cols: F K A V S
[107,  17,  95,  89, 132] = Sor
[107,  17, 116,  89, 132] = des
[107,  17, 139, 115, 140] = mume
[ 25, 123,  67,  82, 121] = puzib
[115,  17, 139, 107, 139] = gom
down: [ 89,  89, 115,  82] => V
down: [139,  67] => A
order: [ 95,  89, 132, 107,  17] => Sor
down: [123,  17] => K
order: [ 17, 107, 115, 139, 140] => mume
order: [ 17, 107, 115, 139, 139] => gom

cols: R L G M Z P
[ 67, 114,  83, 117, 111, 101]  rim
[119,  93,  94, 176,  89, 106]  leni
[ 44, 100, 129,  57, 113,  91]  Posi
down: [111,  89] => Z
down: [114,  93] => L

cols: H W T C
[104,  61,  85,  70] = Tad
[113, 191, 122, 140] = Fede
[132,  98, 115, 183] = Sime
[109,  89,  80,  83] = kuru
[ 76, 123, 103,  37] = far
[ 24, 110,  99,  96] = gazef
[103,  23,  86,  85] = kagak
[114,  53,  88,  79] = pupid
[87, 24, 85, 85] = von
[ 98, 183, 116, 132] = zeri
[123,  37, 102,  76] = suli
[122,  32,  97,  77] = kevor
order: [132,  98, 183, 116] => zeri
order: [ 53,  79,  88, 114] => pupid
order: [ 79,  88,  53, 114] => pupid
order: [ 37, 102,  76, 123] => suli

cols: N Y D J
[169, 107, 109,   9]  nubib
[171,  95,  94, 102]  sok
[128,  93,  21,  63]  dised
[ 61, 114, 134,  16]  kegol
[171,  94,  95, 101]  sim
[ 68, 161, 162, 146]  gepug
[ 57, 109, 112,  52]  Muz
[105,  68, 106, 137]  susa
[155,  55, 174,  30]  fazo
[103,  83, 112, 133]  nemu
[ 91,  62, 105, 155]  tol
down: [102,  63,  16, 101, 146,  52, 137,  30, 133] => J
down: [171, 128,  61, 171,  68,  57] => N
order: [101,  95,  94, 171] => sim

cols: Zetor gevuz Tanek keri Bon mik nopu
[ 89,  68,  93, 105, 121, 117,  86] : sikup
[ 62,  79, 103, 109,  99, 106, 120] : voli
[ 47,  49,  96, 113, 118, 118, 109] : Dev
[118,  47,  49, 109, 119, 113,  96] : botoz
order: [ 47,  49,  96, 109, 113, 118, 118] => Dev
down: [ 99, 118] => Bon
down: [118, 113] => mik
down: [121,  99, 118] => Bon

cols: B U Q X
[130, 124,  85, 182] : dagu
[127,  83,  91, 132] : Sel
[106, 130,  59,  96] : Zamom
[131,  65, 105,  74] : gise
[143,  65,  52, 113] : Bome
[ 58, 127, 126,  68] : dulip
[140,  50, 107,  80] : mez
[140,  50, 107, 122] : gato
[ 68, 127, 125,  58] : zala
[126,  50,  86, 116] : seri
[124,  76,  92, 113] : zab
order: [ 58, 125, 127,  68] => zala
down: [132,  96,  74, 113,  68,  80, 122,  58, 116, 113] => X
down: [ 52, 126, 107, 107, 125,  86] => Q
order: [130,  96, 106,  59] => Zamom

cols: Sigi bovuk Gim bof silek kalu zizar nat
[ 96, 100, 142,  84, 152,  99, 103,  99] = tob
[ 99,  99,  90,  94, 101, 104,  99, 100] = gire
[ 96, 100,  66, 162,  87,  93, 100, 101] = vomi
[110, 101, 103, 113,  94, 102, 100,  99] = gazan
[ 97,  99, 142, 196, 129,  96, 102,  97] = Tus
[103, 100,  66,  94, 134, 102, 100,  99] = dege
[103,  98,  92, 121, 108, 109,  98,  99] = ved
q: [ 99,  99,  90,  94, 101, 104,  99, 100] => gire
order: [ 96,  97,  97,  99, 102, 129, 142, 196] => Tus

cols: nufu poka dedim zuse Vakeg datap depun fele zivu
[ 96,  45,  77,  53, 117, 104,  56,  98, 155] : runus
[115, 120,  90, 101, 119,  92,  46,  90, 106] : Bab
[ 84, 130,  94, 114, 110,  98,  99,  92,  93] : refo
[120, 101,  92,  90,  46,  90, 119, 106, 114] : nazur
order: [ 46, 106, 101,  90, 119, 115,  92,  90, 120] => Bab
order: [ 46, 119, 120, 106,  92, 101,  90, 115,  90] => Bab
order: [114,  90,  92, 120, 101,  46, 106, 119,  90] => nazur
down: [155, 106] => zivu

cols: Ripi Pape zer Bapaz Zokon tegug kifep gelov
[101,  67, 140,  31, 115,  65,  96, 155] -> fetur
[154,  96, 140, 115,  67,  96, 137,  42] -> ral
[154,  96, 140, 115,  67,  31,  65, 101] -> siku
[ 96,  67, 140, 138, 115,  42, 154,  96] -> dipor
down: [154,  96] => Ripi
q: [ 96,  67, 140, 138, 115,  42, 154,  96] => dipor
down: [96, 67] => Pape
order: [ 67,  31, 155,  65, 101,  96, 115, 140] => fetur
order: [101, 154,  31, 140,  96,  67,  65, 115] => siku
order: [ 42, 154,  96, 140, 115,  67,  96, 137] => ral

